Each row below holds a small network's activations on one record, seen along a few directions.
Each row is followed by the record's values for the fields C, B, W, H, T.
The largest differences between rows may come from other fields.
In the rows, zero is written as 500.
Strong random noise was added to every row along 6 fixed directions; ignore it. To show where, here is one row again and again, with new noise each time:
[564 725 602 477 532 504 570 504 527 501 489 230 457 168 403 706 550 436
 288 626 606 368 475 511]
[413 608 536 386 440 436 470 428 609 401 554 528 428 552 483 510 465 507
 485 592 415 462 555 563]
[547 632 488 476 514 338 490 331 677 551 509 472 393 539 524 554 409 688
 503 581 515 596 593 483]
[403 795 759 594 783 687 455 409 469 310 775 323 524 318 545 688 510 232
 324 654 605 264 575 503]
[623 483 376 526 449 366 451 549 371 496 459 589 560 753 521 430 590 596
 630 523 410 647 407 415]
[508 602 429 313 343 365 509 452 552 478 454 408 372 595 337 667 520 637
 369 723 439 525 527 502]
[669 607 488 560 529 314 560 410 690 670 378 418 465 295 547 465 440 688
 558 425 577 625 494 461]
[360 489 508 215 466 449 578 364 878 551 330 396 462 387 139 472 444 637
 456 569 384 604 553 374]

[623 450 458 584 618 664 562 661 233 556 415 271 689 434 277 634 702 339
 393 584 569 517 374 264]
C=c3, B=b2, W=w2, H=h2, T=t2
[496 542 476 454 441 457 596 407 639 498 449 383 533 418 319 550 453 523
 483 510 456 608 541 378]
C=c1, B=b3, W=w2, H=h1, T=t1
[370 415 668 480 755 692 457 538 569 505 497 499 617 373 362 401 551 421
 472 477 492 430 438 413]
C=c2, B=b4, W=w1, H=h1, T=t2
[501 379 504 529 535 524 510 623 502 562 353 506 592 271 513 321 587 383
 597 249 511 513 351 532]
C=c2, B=b1, W=w2, H=h2, T=t1
[230 394 505 239 403 433 386 385 738 438 537 640 260 717 443 563 380 672
 465 598 422 485 597 696]
C=c2, B=b1, W=w1, H=h1, T=t1
[438 638 616 398 509 447 378 511 539 295 676 615 518 640 551 456 480 469
 523 604 357 355 507 626]
C=c1, B=b4, W=w1, H=h2, T=t1
[528 617 525 477 430 416 433 497 514 388 614 670 534 666 618 418 436 517
 621 516 377 426 534 618]
C=c1, B=b2, W=w1, H=h2, T=t1
[347 682 767 520 706 584 466 366 762 361 712 668 556 355 662 279 337 393
 632 453 414 329 625 602]
C=c3, B=b4, W=w1, H=h2, T=t2
[571 581 551 631 525 503 557 443 543 610 491 452 438 374 629 539 434 552
 463 505 634 478 574 501]
C=c1, B=b4, W=w2, H=h1, T=t2
[407 354 559 462 481 548 535 656 565 476 411 660 621 307 484 176 555 401
 664 281 386 450 347 530]
C=c2, B=b4, W=w1, H=h1, T=t2
[487 406 385 479 343 475 519 515 439 525 462 399 391 533 455 639 505 479
 373 505 589 560 525 514]
C=c3, B=b1, W=w2, H=h1, T=t2
[491 560 419 374 295 433 510 499 459 516 451 405 302 547 445 731 519 593
 298 656 555 455 536 591]
C=c3, B=b1, W=w2, H=h1, T=t1
[485 415 415 469 298 460 470 659 321 400 482 434 467 480 470 579 626 353
 402 439 509 476 369 600]
C=c3, B=b1, W=w2, H=h1, T=t1
[366 557 601 415 587 746 553 464 522 465 522 357 547 413 278 597 534 345
 351 668 490 367 584 402]
C=c3, B=b2, W=w2, H=h2, T=t2
[495 437 514 541 558 575 506 515 516 543 420 427 595 344 443 426 555 414
 528 346 539 536 429 427]
C=c3, B=b1, W=w2, H=h1, T=t1
[578 462 498 534 599 563 580 500 517 645 358 345 562 308 412 499 555 504
 472 444 591 558 464 367]
C=c3, B=b1, W=w2, H=h2, T=t2
[571 637 619 648 677 523 507 407 607 623 574 485 448 341 630 540 396 592
 464 548 642 429 591 520]
C=c2, B=b4, W=w1, H=h1, T=t2
[542 535 449 458 638 506 472 386 526 495 574 482 564 758 356 558 462 622
 512 683 446 615 591 308]
C=c3, B=b2, W=w1, H=h2, T=t2
[536 642 499 630 255 467 620 539 506 513 517 667 418 298 844 336 342 386
 656 346 515 373 594 734]
C=c2, B=b3, W=w2, H=h1, T=t2
[604 700 467 684 628 489 473 358 371 473 692 596 535 820 670 568 427 565
 618 655 514 563 648 384]
C=c3, B=b3, W=w2, H=h2, T=t1
[613 550 499 525 506 391 555 414 661 638 449 473 468 434 497 521 384 711
 507 513 552 562 568 462]
C=c1, B=b2, W=w1, H=h1, T=t2
[518 468 439 350 443 513 625 512 574 649 310 567 528 496 293 434 493 684
 556 615 391 512 515 400]
C=c2, B=b3, W=w1, H=h2, T=t2
[349 420 455 456 340 453 440 437 571 421 557 700 372 701 673 397 394 480
 587 422 425 524 608 659]
C=c3, B=b1, W=w2, H=h1, T=t2
[502 522 602 451 818 622 494 449 559 502 500 316 681 433 227 579 571 508
 422 565 518 532 455 246]
C=c1, B=b1, W=w1, H=h2, T=t1
[550 441 358 469 269 488 537 560 358 571 411 548 439 732 457 568 534 593
 467 620 479 530 528 482]
C=c1, B=b2, W=w2, H=h1, T=t2
[467 437 439 320 235 466 647 555 665 593 268 320 394 159 324 534 484 471
 365 417 538 495 483 567]
C=c3, B=b1, W=w2, H=h1, T=t2
[765 494 387 537 352 326 534 708 336 588 341 444 545 419 540 526 611 604
 507 403 540 539 298 533]
C=c1, B=b1, W=w1, H=h1, T=t1
[637 485 376 491 419 289 576 412 678 600 366 530 559 556 426 375 464 717
 677 418 398 749 497 382]
C=c1, B=b3, W=w2, H=h2, T=t1
[605 488 411 589 489 479 485 520 358 610 448 323 417 433 502 718 573 510
 344 503 684 547 462 498]
C=c2, B=b1, W=w2, H=h1, T=t1
[519 580 516 540 284 387 510 606 505 382 545 460 468 327 602 493 496 357
 474 383 503 429 442 671]
C=c1, B=b4, W=w2, H=h1, T=t1
[641 684 459 548 436 524 562 592 233 430 592 344 542 478 404 745 586 430
 349 708 561 404 458 427]
C=c3, B=b3, W=w1, H=h1, T=t1
[619 360 285 486 404 484 478 610 205 599 376 498 478 798 453 588 658 592
 474 603 510 617 423 410]
C=c2, B=b1, W=w2, H=h2, T=t2
[565 494 442 540 334 237 483 487 712 475 525 623 449 487 641 342 350 594
 699 333 453 639 490 657]
C=c3, B=b4, W=w1, H=h1, T=t1
[531 484 452 483 474 486 516 503 484 538 455 477 475 527 516 520 503 510
 491 503 520 530 519 499]
C=c3, B=b1, W=w2, H=h2, T=t2

Which values does each new row have?
[736 553 383 748 482 445 529 607 179 552 526 576 544 600 768 487 560 475
 628 465 558 547 440 505]
C=c2, B=b3, W=w2, H=h2, T=t2
[528 569 524 478 567 378 334 476 431 407 638 700 476 861 644 487 526 684
 569 635 391 469 487 570]
C=c1, B=b4, W=w1, H=h2, T=t1
[613 473 446 656 538 376 432 441 503 590 496 631 541 693 637 389 497 663
 667 423 505 674 485 420]
C=c1, B=b4, W=w2, H=h1, T=t1
[486 564 566 383 502 521 526 584 525 433 486 255 481 240 267 682 573 425
 256 576 550 408 393 494]
C=c3, B=b4, W=w1, H=h1, T=t1
[440 447 547 564 714 578 466 325 590 670 480 489 391 538 551 586 446 633
 439 541 631 534 628 459]
C=c2, B=b1, W=w2, H=h2, T=t2
[347 552 577 330 578 616 491 405 594 391 600 433 472 533 335 594 458 479
 365 659 471 425 594 446]
C=c3, B=b1, W=w1, H=h1, T=t2
[539 556 530 571 516 504 457 549 407 463 584 519 444 408 695 514 491 429
 469 443 581 389 476 650]
C=c2, B=b1, W=w1, H=h1, T=t2
[517 414 461 610 576 516 445 478 413 617 453 511 440 573 561 566 550 583
 470 464 609 564 472 474]
C=c2, B=b1, W=w2, H=h1, T=t1
[451 415 403 488 332 504 571 482 507 495 446 660 535 620 515 316 457 495
 673 430 369 598 545 457]
C=c3, B=b3, W=w2, H=h1, T=t2
[528 644 629 459 568 472 536 457 674 508 498 346 479 166 480 571 443 515
 390 447 584 402 494 560]
C=c1, B=b1, W=w1, H=h1, T=t1
[536 578 481 555 435 372 411 425 481 485 640 608 294 588 809 567 378 598
 476 505 578 453 591 734]
C=c2, B=b1, W=w1, H=h1, T=t2
[643 465 411 424 313 456 569 671 331 672 297 391 355 363 436 691 607 661
 284 601 596 415 377 594]
C=c2, B=b1, W=w1, H=h1, T=t2
[571 520 587 509 661 647 530 624 438 518 460 434 737 398 292 413 611 410
 514 564 451 445 392 314]
C=c3, B=b4, W=w1, H=h2, T=t2
[437 431 509 405 347 568 560 610 490 509 376 544 530 479 406 443 547 422
 497 505 404 401 484 561]
C=c1, B=b2, W=w2, H=h2, T=t2
[444 446 506 396 392 557 469 664 302 356 531 542 520 620 447 555 615 419
 407 592 419 358 408 569]
C=c1, B=b1, W=w1, H=h1, T=t2
[524 524 437 591 470 503 427 500 297 452 624 500 400 717 642 609 526 469
 438 605 565 517 536 520]
C=c2, B=b4, W=w2, H=h1, T=t2
[268 514 666 447 748 687 368 465 541 316 686 685 602 614 536 338 484 340
 603 477 388 357 533 531]
C=c2, B=b1, W=w1, H=h2, T=t1
